These are the activations of a small neural network, seen along a few directions. Each row is one input.
In each table, some parts of the input vary, and every possible input appears once, in random order.
A made-up example of a description, with smaller parts first: one of 3 separate values, together with either a single point or one of 9 places around a ring or (one of 4 places along a line, together with one of 8 places around a ring).
Shared parts are said once, and a part with two or three values counts as separate values.
(in the rows, 128 means zero)

Other details of the inputs vary at random and push rows far along two fixed directions, the same in every table; ignore that.

Table:
R1: [191  89 113 102 141 147  92 100 114 190 141 151]
R2: [184 103 130 100 146 120 102 102 134 177 120 144]
R3: [111 153 108 191 120 132 153 121 117 146 128 114]
R4: [ 80 195 116 160  95 114 155 128 131  96 159 121]
R5: [ 89 132 118 173 127 133 134 126 131 117 127 100]
R6: [190  62 112 122 183 153 114 102 128 192 133 149]
R7: [106 157  99 184 130 144 173 126 129 149 156 136]
R8: [148 145 137  16 110  96 117 143 132  93 131 147]
R9: [ 92 136 118 170 124 129 155 147 134 108 114 105]
R10: [106 178 109 168 112 127 166 134 133 133 148 128]
R11: [ 92 183 108 143  91 130 158 142 117 126 147 134]
R12: [ 98 127 131 176 124 123 133 141 137 128 111 109]
R13: [184  49 131 136 182 150  93 121 135 190 110 148]
R14: [ 84 203 128 136  92 101 166 152 146  92 139 134]
R15: [132 126 149  29 128  81 124 146 148  47 114 135]
R16: [ 90 172 111 150  97 135 154 148 123 112 155 139]
R17: [ 92 147 123 170 115 118 145 136 130 123 111 112]
R18: [121 101  95 203 133 168 130 113  95 200 121 113]
R19: [ 80 208 133 155  90  89 152 151 141  87 147 127]
R20: [ 94 165 110 177 110 119 161 119 118 117 135 117]
R21: [137 119 141  64 126  93  98 119 133  88 121 112]
R22: [105 118 117 193 147 153 148 144 136 151 117 133]
R23: [ 76 148 115 150 110 138 154 160 119 102 123 129]
R24: [ 51 175 126 125  82 110 159 172 123  56 113 109]
R25: [116 128  97 196 121 158 138 114  95 186 129 124]
R26: [168 139 145  69 131  90 103 132 147 126 139 148]
R27: [182  90 138 108 147 115  90 107 130 167 113 138]
R28: [111 113 151 180 143 198 156 126 108 135 131 124]
R29: [111 101 116 217 146 156 135 137 131 168 114 117]
R30: [143 156 156  35 115  76 119 154 159  75 131 149]
R31: [192  89 129 113 170 130  97 117 139 193 141 155]
R32: [ 88 173 117 162  95 123 141 129 118 102 140 118]
R33: [145  88 135  80 122 116  90 125 120 115 106 117]
R34: [151 109 134  56 127 119 103 140 129 105 131 149]
R35: [100 164 123 195 118 116 139 135 125 136 134 122]
R36: [139 130 141  21 117 100 115 151 133  82 121 146]
R37: [193  81 108 111 146 149  95  91 104 213 129 144]
R38: [157 115 150  67 148  97 104 148 152 110 130 150]
R39: [177  74 120 110 177 151  98 107 135 172 141 147]
R40: [121  96 115 226 155 152 122 122 126 191 120 110]
R41: [192  74 156 122 159 183 106  75  95 185 119 132]
R42: [168 125 126  75 131 100 117  99 130 130 134 137]
R43: [139 158 144  23 109  91 114 142 146  66 144 144]
R44: [193  92 155 103 152 182 116  85 107 179 139 144]
R45: [108 165 108 171 126 136 168 139 134 139 149 132]
R46: [143 167 143  41 104  71 125 131 142  72 127 129]
R47: [123 108 117 206 139 144 126 120 124 178 117 116]
R48: [ 91 125 110 192 124 157 138 137 124 127 126 110]
R49: [123 142  95 203 127 168 141 111 119 184 161 136]
R50: [ 95 145 106 188 129 162 150 139 128 136 151 136]
R51: [113 162 115 192 119 136 151 134 136 160 146 139]
R52: [ 71 164 142 147 107  96 144 170 147  67 119 111]
R53: [141 107 145  52 144 105 102 136 147  78 124 135]
R54: [165 128 173  60 122 144 119  99 115 112 130 135]
R55: [117 134 158  52 112  72 116 148 149  61  93 115]
R56: [102 117 109 193 139 167 138 137 126 141 137 129]
R57: [125 109 137 205 154 216 160 113 103 177 145 133]
R58: [184  76 117 110 140 139  82  95 103 181 122 138]
R59: [ 59 182 128 129  71 100 145 156 117  54 125 106]
R60: [190  87 124 105 166 138 109 112 138 195 127 155]
R61: [133 128 146  45 108  88  95 128 130  70 116 115]
R62: [161  78 172  92 145 164 110 102 109 129 105 112]
R63: [135 113 146  34 117 100  99 151 133  64 114 140]
R64: [148 112 149  84 133  85  93 132 137 113 112 119]
R65: [ 91 159 130 161 121 123 155 162 147 107 136 139]
R66: [193  78 112 118 175 156  99  94 131 201 151 149]
R67: [ 96 175 109 171  98 133 146 122 122 125 154 127]
R68: [151 155 141  32 117  87 108 122 147  82 146 139]
R69: [164 121 127  71 113 112  96 111 117 131 134 142]
R70: [108 105 111 213 147 159 143 133 129 170 108 117]
R71: [178  59 124 119 165 133  99 103 128 174 102 112]
R72: [110 164  99 188 121 139 168 117 126 152 155 132]
R73: [156  85 132  86 146 108 109 110 131 123 106 113]
R74: [ 92 130 118 170 117 139 130 130 124 119 124 104]
R75: [174 107 161  84 146 172 127 104 114 145 140 144]
R76: [147 109 157  63 144  90 100 155 151  88 116 141]
R77: [112  89  98 221 138 181 129 126 106 181 123 116]
R78: [ 72 191 129 126 103 103 175 169 147  58 138 126]
R79: [ 98 136 115 176 136 140 159 149 134 118 124 123]
R80: [ 77 179 133 130 110 109 164 166 151  79 129 137]
R81: [185  83 127 118 156 128  96  97 123 188 107 138]
R82: [175 114 134 105 136 112 101 111 136 161 126 144]
R83: [ 66 162 130 135 106 111 146 152 143  56 126 104]
R84: [111 109 151 182 136 195 151 122 106 135 121 107]
R85: [159  96 128  88 142 105 110 105 123 128 112 116]
R86: [ 98 146 117 166 116 118 150 132 125 118 119 102]
R87: [ 71 194 125 143  92 100 149 135 129  68 142 112]
R88: [174  62 126  97 163 129 105 110 132 146 107 121]
R89: [101 139 158 154 114 166 151 117 102 108 122 105]
R90: [112 133 146  37  97  84 113 149 125  63 100 112]
Description of these inputs: one of 9 places around a ring, together with either a single point or one of 9 places along a line.
Changing only the place on the ring of 9 turns R6 into R72. The same change can be made to R39. Which row results?
Answer: R68
Changing only the place on the ring of 9 turns R8 into R37. The same change can be made to R31. Which row results?
Answer: R19
Changing only the place on the ring of 9 turns R18 into R25. The same change can be made to R89. Which row results?
Answer: R41
Change only the place on the ring of 9 in R47. List by row number the other rows that result.
Answer: R12, R13, R27, R29, R30, R51, R65, R82
A walk changes only the place on the line of 9. It starts at R23 and steps to R63. List the rest of the walk in order.
Answer: R56, R53, R15, R79, R22, R13, R76
A walk changes only the place on the line of 9. It starts at R40 and steps to R12. List the rest of the walk in order.
Answer: R55, R71, R73, R5, R74, R33, R90
List by row number the other rows that have the place on the ring of 9 in common with R52.
Answer: R9, R24, R29, R48, R70, R77, R83, R84, R88

Table:
R91: [114 140 131 133 121 144 142 136 125 118 136 132]
R92: [152 102 128 135 145 164 128 108 111 164 131 135]
R93: [176  90 125 113 151 127  97  97 126 168 126 125]
R94: [108 166 148 113 101 124 144 126 120  87 134 120]
R95: [ 92 173 139 145 107 137 165 133 121  94 139 122]
R96: [113 137 117 137 113 127 126 129 119 124 130 122]
R97: [134 110 116 149 137 157 128 122 116 161 131 131]
R98: [132 142 152  25 102  91 111 141 132  63 119 130]
R99: [148  96 110 137 144 147 117 117 119 166 126 134]
R100: [134 123 119 146 137 127 129 135 133 154 127 135]
R101: [144 116 122 159 146 138 127 121 131 166 129 136]
R102: [152  45 147 127 158 142  86 114 118 144  82  99]
R103: [116 146 131 154 114 145 140 118 118 131 136 119]
R104: [146 113 128 126 133 144 120 113 119 151 127 128]
R105: [189  94 147  44 147  99  90 115 138 132 112 142]
R106: [104 159 130 140 122 115 144 141 145 105 137 130]
R107: [154 116 134  98 142 113 113 122 141 131 127 135]
R108: [140 114 115 157 137 136 121 118 121 169 126 133]
R109: [ 96 151 115 136 114 117 143 150 132 101 134 130]
R110: [102 162 142 109 101 127 147 134 118  85 133 125]
R111: [135 109 108 152 133 147 121 117 115 162 129 129]
R112: [126 146 133 109 115 102 121 123 135 108 128 121]
R113: [146 113 119 142 148 134 126 117 133 154 132 129]
R114: [139 107 118 138 142 145 120 129 127 152 132 139]
R115: [142 114 129 153 143 161 134 116 122 159 135 132]
R116: [142 115 132 155 145 162 133 119 125 158 138 135]
R117: [120 145 124 160 119 123 132 123 126 140 130 125]
R118: [133 121 122 146 139 141 129 128 131 143 135 135]
R119: [170 119 152   6 121  67  89 133 141  89 109 135]
R120: [129 131 125  89 113 102 111 132 127 103 125 127]
R121: [131 136 143  84 110 122 118 125 121 102 127 126]
R122: [138 114 128 152 143 167 137 118 113 158 137 136]
R123: [186  91 140  41 145  96  89 123 139 136 111 141]
R124: [101 157 129 139 118 114 142 151 139 107 133 137]
R125: [108 136 113 153 124 138 140 139 126 129 134 131]
R126: [ 96 154 128 131 111 133 147 148 128 103 134 129]
R127: [130  59 138 158 154 151 108 121 118 143  85  97]
R128: [134 110 121 152 143 160 127 129 123 160 136 137]
R129: [137 111 121 150 137 162 132 117 116 159 133 131]
R130: [152 115 127 133 144 124 122 125 137 158 125 135]
R131: [142 116 115 158 133 131 117 119 123 173 126 128]
R132: [143 135 138  92 120  96 117 129 137 117 119 128]
R133: [157 118 146  39 135  89 100 136 149  95 123 142]
R134: [133 134 141  84 120 119 126 130 130 103 125 130]
R135: [ 88 168 131 146 108 132 157 147 131  98 137 125]
R136: [136 111 107 157 139 139 124 114 121 164 132 124]
R137: [168  93 122  98 148 123 105 114 129 150 123 136]
R138: [141 112 113 140 135 131 115 113 122 156 130 123]
R139: [115 140 129 133 114 142 138 127 118 121 133 125]
R140: [ 94 170 132 154 115 115 152 149 141 103 137 133]
R141: [133 123 118 145 134 129 128 127 127 151 126 135]
R142: [ 88 168 119 150 102 111 142 138 130 102 135 117]
R143: [105 158 125 138 112 111 141 129 134 108 131 120]
R144: [ 63 126 150 167 124 130 146 164 136  68  98  97]
R145: [105 157 125 137 117 113 145 134 138 107 131 123]
R146: [129 145 136 108 116 103 125 129 134 111 123 129]
R147: [135 112 118 151 130 154 119 116 111 163 132 126]
R148: [133 144 149  30 118  75 114 149 152  58 126 135]
R149: [133 123 122 148 139 128 128 138 136 153 130 138]
R150: [114 152 140 116 108 129 141 126 124 101 131 123]
R151: [114 140 117 154 118 133 138 125 122 131 131 122]
R152: [140 111 116 155 143 148 128 120 125 161 132 133]
R153: [139 116 123 153 132 152 122 111 115 163 132 124]
R154: [ 99 170 127 152 102 106 144 139 133 111 130 118]
R155: [ 74 119 149 149 124 126 141 159 133  69  92  96]
R156: [146 108 120 134 147 133 120 126 134 149 133 139]
R157: [148  94 105 139 146 141 116 119 122 166 128 134]
R158: [165 122 154  43 135  84 103 137 151 102 118 141]
R159: [140 113 117 157 144 139 125 126 128 167 129 139]
R160: [ 64 126 144 163 118 128 148 156 129  70  92  89]
R161: [183 102 162  15 129 111  87 110 121 105 120 137]
R162: [121 159 142  83 109  85 132 144 144  84 121 128]
R163: [138 114 131 154 145 168 135 120 117 157 140 139]
R164: [155 112 140  38 132  92  98 141 143  91 125 144]
R165: [137 113 110 156 139 137 122 114 123 166 130 128]
R166: [ 92 169 134 144 105 134 160 137 127  96 137 121]
R167: [119 142 124 139 116 117 126 130 125 130 127 128]
R168: [ 86 167 119 150 112 115 152 149 138 100 137 127]
R169: [153 102 118 142 138 142 110 106 118 168 127 127]
R170: [ 94 169 130 136 115 109 152 147 144  87 140 124]
R171: [116 146 137 154 127 152 154 125 120 127 139 130]
R172: [ 87 166 117 148 109 114 152 144 134 100 134 123]
R173: [113 138 114 159 128 131 142 135 131 130 136 130]
R174: [112 135 111 136 116 122 131 133 123 121 130 126]
R175: [ 98 161 138 132 113 130 148 147 135  96 138 130]
R176: [135 123 117 146 139 131 133 117 130 146 132 123]
R177: [206  68 137  21 160 102  76 107 135 140 116 138]
R178: [ 81 180 129 125  95 106 155 150 135  70 132 120]
R179: [143 119 132 154 137 161 135 104 110 159 134 128]
R180: [137 111 126 153 143 164 130 124 122 158 138 137]
R181: [143 117 136 156 147 166 138 115 120 157 140 137]
R182: [146 113 117 141 140 131 122 109 127 156 129 123]
R183: [114 140 113 159 117 126 132 124 123 132 134 121]
R184: [113 138 112 158 120 128 137 126 124 132 133 123]
R185: [114 137 117 141 129 124 138 136 134 123 135 127]
What do these inputs look like to the network?
Answer: one of 5 places along a line, together with either a single point or (one of 2 separate values, together with one of 9 places along a line)
Changing only the place on the line of 5 turns R115 into R166. The same change can be made to R159. Which row results?
Answer: R141
Change only the place on the line of 9 in R92. List by row number the other rows that result.
Answer: R97, R99, R123, R129, R141, R157, R172, R177
Change only the choice among 2 separate values in R93. List by row number the other rows that result.
Answer: R138

Table:
R186: [119 106  95 225 135 188 139 104  97 202 134 117]
R187: [129 128 108 187 148 154 147 123 132 172 145 142]
R188: [100 165 106 194 113 124 150 131 129 149 138 128]
R189: [129 175 154  39 101  55 122 141 155  54 126 129]
R190: [132  79 132 117 152 101  99 147 149 119  90 114]
R191: [165  88 131 115 148 155 111 104 116 155 127 130]
R192: [ 74 197 114 144  84  90 155 152 132  87 138 123]
R193: [211  47 130  93 162 152  76  82 104 201 113 132]
R194: [ 67 110 131 202 131 145 142 152 127 103  95  91]
R195: [190  89 128  69 154 114  91 112 139 153 129 146]
R196: [148 131 137  78 138 115 126 142 144 116 135 151]
R197: [187  77 151  61 157 143 101 106 124 139 121 140]
R198: [ 86 177 146  63  85  89 137 147 130  31 128 115]
R199: [126 113 124 180 147 185 149 124 113 166 138 133]
R200: [148 143 140   7 112  57  99 139 149  63 126 137]
R201: [ 96 157  95 185 111 128 147 134 126 147 141 126]
R202: [ 94 170 127 159 116 131 157 154 138 116 146 142]
R203: [ 78 180 137 166  99 127 163 131 124  91 134 106]
R204: [ 96 148 136 173 120 165 156 139 118 123 140 129]
R205: [185  79 137 102 147 142  93  94 113 173 114 129]
Changing only one part turns R202 into R204. The same change can be made to R190. Which row results?
Answer: R194
What do these inputs look like to the network?
Answer: one of 2 separate values, together with either a single point or one of 9 places along a line
Change only the choice among 2 separate values in R205. List by row number the other rows that result.
Answer: R188
